These are the activations of a small neural network, seen along a few directions. Each row is one input.
In each table, some parts of the input vary, and every possible input appears once, in random order.
A made-up example of a description, with smaller parts first: ring(8) and (point or ring(11) or (values(2) and line(6))).
Shared parts are said once, and a part with two or three values counts as separate values.

Other details of the inputs vary at random and push rows far along two fixed directions, the same in every table; ignore that.

Rows:
R1: [ -8  26  21  -6  39  13 -12 -32   1  -7  13 -15 -46  17]
R2: [  2   2  11   3  13  -8  -2   6  -7   2   2   2 -12   3]
R3: [ 26 -71 -38  -1 -46 -37 -15  23 -12  -9 -14  -4  19  26]
R4: [-15  40  18   0  29  18   4 -17  -4   5  13  -1 -17  -4]
R5: [  6  17  32 -11  51  -2 -35 -12   1  -2 -12 -24 -49  27]
R6: [ 28 -69 -15 -58 -49 -24 -16  27   3 -31 -26  12  11  19]
R7: [-27  49 -10  36 -30  28  26   7  -6  14  12  30  64 -53]
R8: [ -3  19  22  -7  48  10  -7 -27   9  -1   9 -13 -49   4]
R9: [-16  22  -5  15 -13  16  37   3   4  19  12  15  30 -27]
R10: [-21  33  11 -19 -28  16  36  24  24 -17  -2  12  49 -32]
R11: [ 38 -83 -37 -10 -39 -45 -16  16 -10 -14  -8  -9  -6  46]
R12: [-28  49  -8  38 -26  12  38  16   9  16   5  22  67 -49]
R13: [ -5   8   0   5   8   8  11   1  -1   9   6  12   2 -19]
R14: [-20  25  -8  26 -21  18  44  -4   8  15  20  18  38 -37]
R15: [ -2   2   0   1   5   6 -16 -12 -10  -5   2  -6 -10   5]
R16: [  0   0   8   8  10  -9  -2  -1  -3  -3   8  -1 -16   2]
R17: [  1  12  33  -9  53  -4 -31 -18   0  -8  -7 -27 -56  24]
R18: [  4   6  23 -17  57   6 -31 -26   5  -5  -8 -26 -61  19]
R19: [ 26 -59 -42   9 -54 -13 -11  28 -16   4 -12  23  43  -7]
R20: [-18  21  -6  20 -15  17  26  -2   5  14   8   8  33 -31]
R21: [ -8  29  27  -9  47  -3   1 -14  12   1   0 -20 -38  22]
R22: [ 41 -81 -37 -17 -40 -22 -30  16 -12   2 -20  -8   3  45]
Description of these inputs: values(2) or (line(4) and values(5)).
Which of the alternatives is R7?
> line(4) and values(5)
Change only the values(5) part in R13. List by row number the other rows that result.
> R2, R4, R9, R21

Rows:
R23: [  7   3  21 -11  49  -6 -27 -19   2  -4  -6 -27 -56  33]
R24: [ 28 -65 -24 -29 -46 -27  -6  23  -2 -20 -11  -1  11  29]
R25: [ -4   2  -5  -8 -19   6   9  12   7  -4  -6  14  28 -21]
R26: [ -1   1   4 -17  -3   5   3   5   8  -7  -7   4   6  -9]
R27: [  6 -15  -9   8 -13  -5 -10   6 -11   0  -1   6   7  -4]
R28: [  9  -7   4  -1  15  -3 -20  -3  -6   2  -5 -10 -19  17]
R29: [ -7   1 -11  20 -16  -2  23   6   3   8   9   6  22 -13]
R30: [ -6   4  -9  13 -15   8  10   3  -8   4   7  16  21 -22]
R31: [  8   3  18 -11  47  -5 -30 -20   4  -2  -8 -30 -53  37]
R32: [  5  -9   3 -10  13   3  -3 -13   1   0   5 -10 -23  16]
R33: [  8  -6   1  -2  15  -4 -16  -5  -4   3  -3 -10 -18  19]
R34: [ 31 -58 -15 -12  -2 -26 -32   3 -11  -6 -14 -19 -28  45]
R35: [ -9  10  -2  -4 -24   4  16  15   6  -8  -2  10  31 -18]
R36: [  8   4  20 -20  46   3 -31 -24  -1  -6  -4 -20 -55  30]
R37: [-42  83  30  29  35  27  40 -17  19  14  21   4   6 -43]
R38: [ -5   3 -12  12 -19   9  16   0  -2   7   9  13  22 -17]
R39: [ -6  14   7   2  16   5   3 -14   4   4   5  -8 -15   3]
R40: [ 30 -69 -25 -32 -40 -23  -8  20  -1 -15 -14   3   8  23]
R41: [  1   2   7 -21  -3  -2   2   3  11 -13  -5  -5  -3  10]
R42: [ 31 -67 -34   2 -35 -31 -23  19 -18  -5 -12   2   8  26]
R43: [-2  2 -5  8 -1  2 -2 -4 -3  4  2  0  3 -3]
R44: [  9   2  23 -18  45   3 -35 -21  -3  -6  -5 -20 -55  28]
R45: [ -8   2 -11  14 -18   3  23   2   0   7  11   8  21 -16]
R46: [ -7   1  -9  10 -18   7  20   2  -2   4  13  15  20 -20]
R47: [ -5   6  -9  18 -14   2  12  10  -7   7   5  14  24 -19]
R48: [-38  79  33  -1  27  34  36 -12  27   5   9   9  12 -45]
R49: [ -4  -9 -11  -1 -38  -7  26  21   4  -2  -1  15  40 -15]
R50: [ -6   3 -11  15 -17   2  24   6   0  10  11   9  23 -14]
R51: [ -9   7  -1   0 -21   0  15  16   3  -2  -5  11  31 -17]
R52: [  7   2  21 -21  46   5 -27 -25   1  -4  -3 -26 -57  32]
R53: [ 31 -71 -33  -7 -38 -29 -10  19 -15  -4  -4   4   5  28]
R54: [ -5   6 -10  17 -17   1  18   7  -3   9   8  15  24 -17]
R55: [ -3   1  -8  14 -17   9   3   4  -9   6   4  13  22 -20]
R56: [ -5   6 -12  17 -17   3  19   6  -1  11   7  11  24 -14]
R57: [  5   5  20 -18  46  -3 -22 -25   4  -5  -1 -25 -58  32]
R58: [ -7   4  -1   1 -21   0   7  18   1  -2  -7  12  30 -17]
R59: [  6  -7   2  -4  13  -2 -12 -10  -3   0  -1 -12 -21  14]
R60: [ -6   6 -12  18 -16   2   8   5  -7   4   5  15  25 -21]
R61: [ -2   4  -7  19 -14   1   4  11  -9   7   3  15  23 -19]
R62: [ -4   3 -12  14 -17   9   7   2  -7   6   5  14  24 -18]
R63: [ -3   1  -9  23 -15  -1   4   9  -6   8   0   8  23 -15]
R64: [  2   7  25 -31  32  -5 -13 -11  13 -10 -11 -21 -39  30]
R65: [ -5  14   9  -2  16   9   1 -14   2   2   7  -1 -16  -1]
R66: [  6   5  25 -37  36  -2 -27 -12  12 -19 -13 -26 -45  36]
R67: [  9  -8   5   3  15  -9 -21  -2  -6  -1  -6  -9 -20  14]
R68: [  5  -7   8 -20   6  -8 -14   4   4  -9 -13  -8 -10  18]
R69: [  6  -4  11 -23   5  -3 -17   4   5 -15 -11  -9 -12  15]
R70: [ -3  12   9   5  16   6 -10  -9  -2   3   1  -7 -13   0]
R71: [ -5   4 -11  18 -15   3  13   8  -6  10   5  10  24 -16]
R72: [-34  74  34   2  27  34  22  -7  20   3   4   9  12 -46]
R73: [  4 -13 -11   7 -12  -5  -2   4  -9   0   1   5   7  -4]
R74: [ 29 -72 -34  -8 -40 -28 -10  14 -15  -7  -3   3   4  25]
R75: [-39  93  46  17  67  28  21 -32  22  11  15 -11 -28 -23]
R76: [ -6   4 -12  21 -17  -1  18   5   1   9   5   7  24 -13]
R77: [ -5   7 -11  19 -14   1   9   9  -7   8   4  16  26 -18]
Changing only one part turns R67 into R42. The same change can be made to R72. Which row results?
> R25
Changing only one part turns R64 into R68. The same change can be made to R39. Which row results?
> R43
Describe the family of inputs behind these rows.
> line(5) and (values(3) or (values(2) and line(4)))
A walk changes only the line(4) part. It starts at R23 and steps to R47. List the rest of the walk in order.
> R73, R30
Change only the line(4) part in R29. List by row number the other rows that result.
> R32, R45, R50
Change only the values(3) part in R49. List by row number the other rows that result.
> R24, R40

Rows:
R78: [ -8  18   7   3  -4   5   3   9   6  -3  -6   5  15 -15]
R79: [-25  32   0  13 -19  20  35   4   8   8   8  21  45 -45]
R80: [ -4   1  -8   2 -27   7   6  15  -2  -1  -1  17  31 -23]
R81: [ 11 -36 -27  15 -33  -9  -4   9 -15   4   6   2  15  10]
R82: [ -7   7  -1  24   1   2  11   0  -6   9  11   7   6 -19]
R83: [ 11 -35 -17  -7 -34 -18   6  17   0  -6  -3   6  18   9]
R84: [  8   4  23 -33  42   1 -24 -16   6 -13  -7 -21 -53  31]
R85: [-44  94  41  10  43  33  34 -19  26  10   9  -4   3 -40]
R86: [ 15 -31 -27  15 -29 -16  -6   9 -22   4  -1  10  17   5]
R87: [ 14 -22 -18   9  -5  -9 -14  -4 -10   2   0  -1  -4   7]
R88: [  9 -22  -4 -11  -9 -14  -9  11  -1 -10  -9  -1   0  15]
R89: [ 14 -10   6  -6  34  -4 -23 -13  -3   8  -3 -18 -41  31]
R90: [  6   2  24 -34  39   0 -16 -21  12 -11  -3 -23 -54  34]
Describe the family of inputs behind these rows.
> values(5) or (values(2) and line(4))
Change only the line(4) part in R83. List by row number the other rows that result.
> R78, R85, R88
